Each row below holds a small network's activations on one input, seen along a few directions.
In each table, some parts of the input vary, and every possible input appears once, in random order.
Descriptions start from the smaller parts, as in this example, which fits no table here: one of 5 places around a ring, together with either a single point or one of 9 places around a ring or (one of 3 separate values, together with one of 6 places along a line).
Shared parts are said once, and a part with two or three values counts as separate values.
(in the rows, 128 means zero)

A family of inputs:
x1: [131 163 155 148 160 133 132  83 181 128  98 136 118  93 137 133  84 148
 112]
x2: [141 183 113 110 107 137 120 131 108 119 159  90  23 150 110 167 185 210
 105]
x3: [128  98 147 130 112 158 166 160  49 139 154 124 191 109 125 134 134  98
 143]
x4: [127 159 127 156 159 131 137  84 190 143  88 145  97 113 128 145 104 176
  91]
x5: [142 154  96 151  87 140 158 128 109 162 133 143 109 113 101 163 151 200
  94]
x6: [124 142 164  97 123 159 128 111  83 112 122 104 156 111 125 128 109 142
 160]
x7: [130 180 117 143 119 147 149 109 132 144 121 126  68 122 107 177 151 216
  87]
x8: [112 150  94 148 169  77  95 111 225 117  98 160  66 150 142 119 110 136
  93]
x9: [148 184 164  69 119 142  92 121  85  87 174  68  84 125 131 126 136 157
 159]
x10: [104  41 116 142 149  97 116 162 155 121 110 153 197 169 150  86 123  12
 143]
x11: [107  54 108 153 136  92 120 171 152 133 129 171 188 155 148  88 122  13
 129]
x12: [116 154 123 138 172  79  88 108 217 101 106 151  85 131 148 107  91 110
 114]
x13: [136  85 154  89 109 151 127 174  30 106 173  65 155 152 128 121 171  88
 178]
x14: [128 149 163 133 154 134 126  84 172 122 100 135 146  99 137 117  80 129
 126]
x15: [141 102 143  95  99 145 128 179  24 118 191  86 146 135 130 124 168  92
 164]
x16: [136 191 161 121 139 153 134 102 118 121 132 103 100  95 124 149 106 174
 129]
x17: [123 149 110 170 142 131 150  93 193 155  87 154  87 122 117 159 130 185
  72]
x18: [134 120  89 180 110 124 159 111 173 175  98 171 129 112 114 145 131 169
  79]
x19: [115  52 148 149 142 145 164 135 118 138 102 134 222 124 137 112 111  62
 141]
x20: [109 140  75 161 150  78 107 122 228 130  96 171  60 158 130 132 136 142
  73]
x21: [136 181 171 105 132 152 124 102 109 112 136 105 127  98 126 136 103 161
 142]
x22: [124  94  73 164 115  79 117 165 187 164 137 204 140 143 136 112 130  76
 111]
x23: [102  57 111 129 153  92 102 136 166 111  93 148 181 169 145  82 114  36
 150]
x24: [147 141 110 143  90 139 166 157  84 167 161 160 148  96 117 157 142 158
 127]
x25: [163 145 106 103  77 132 125 173  59 142 200 124 102 122 118 148 173 152
 144]
x26: [116 110 156 124 143 140 131  93 146 123  86 134 176 111 136 109  86 110
 144]
x27: [118  65 139 160 131 139 171 143 115 152 118 153 213 110 137 116 112  65
 127]
x28: [125  84 157 121 122 164 160 153  53 125 138 105 201 123 125 130 134  94
 157]
x29: [113  69 144 139 144 144 149 110 131 133  86 131 205 126 132 108 103  82
 147]
x30: [134 186 134 128 137 148 138 102 128 135 122 113  79 114 117 161 126 203
 107]
x31: [143 188 129  94 125 137 108 123 104 111 160  77  34 142 119 151 159 199
 124]
x32: [120 101 153 111 126 163 145 127  67 122 122 101 183 125 119 125 126 114
 163]
x33: [114 136 131 120 164  80  80 109 207  95 107 150 119 137 148  90  89  88
 128]
x34: [154 156  93 116  75 132 125 147  84 138 171 106  62 143 102 153 184 195
 111]
x35: [146 194 155  86 126 142 102 123  95  96 170  66  55 123 127 139 139 170
 146]
x36: [103  96 124 112 153  85  86 119 180  97  91 151 152 153 148  84  96  68
 147]
x37: [139 107 102 173 112 121 169 141 150 181 125 188 167  97 129 138 120 125
 112]
x38: [138 147 160  62 111 151  98 130  61  86 159  67 114 140 128 118 146 137
 178]
x39: [121 110  56 171 115  77 113 140 208 155 109 188 100 156 121 117 140 122
  80]
x40: [132 104 149  78 114 150 114 148  44 102 157  62 136 155 122 115 163 107
 184]
What is each input in this table made of?
Answer: one of 4 places along a line, together with one of 10 places around a ring
The inputs of x37 and x22 match in every part but the place on the line of 4. If x4 is changed in the same way as x37 into x22, which row does it become?
Answer: x8
Which other rows does x2 become when the place on the ring of 10 takes its other values? List them by row number.
Answer: x9, x13, x15, x25, x31, x34, x35, x38, x40
Which other rows does x10 become when the place on the line of 4 takes its other values? List them by row number.
Answer: x13, x19, x28
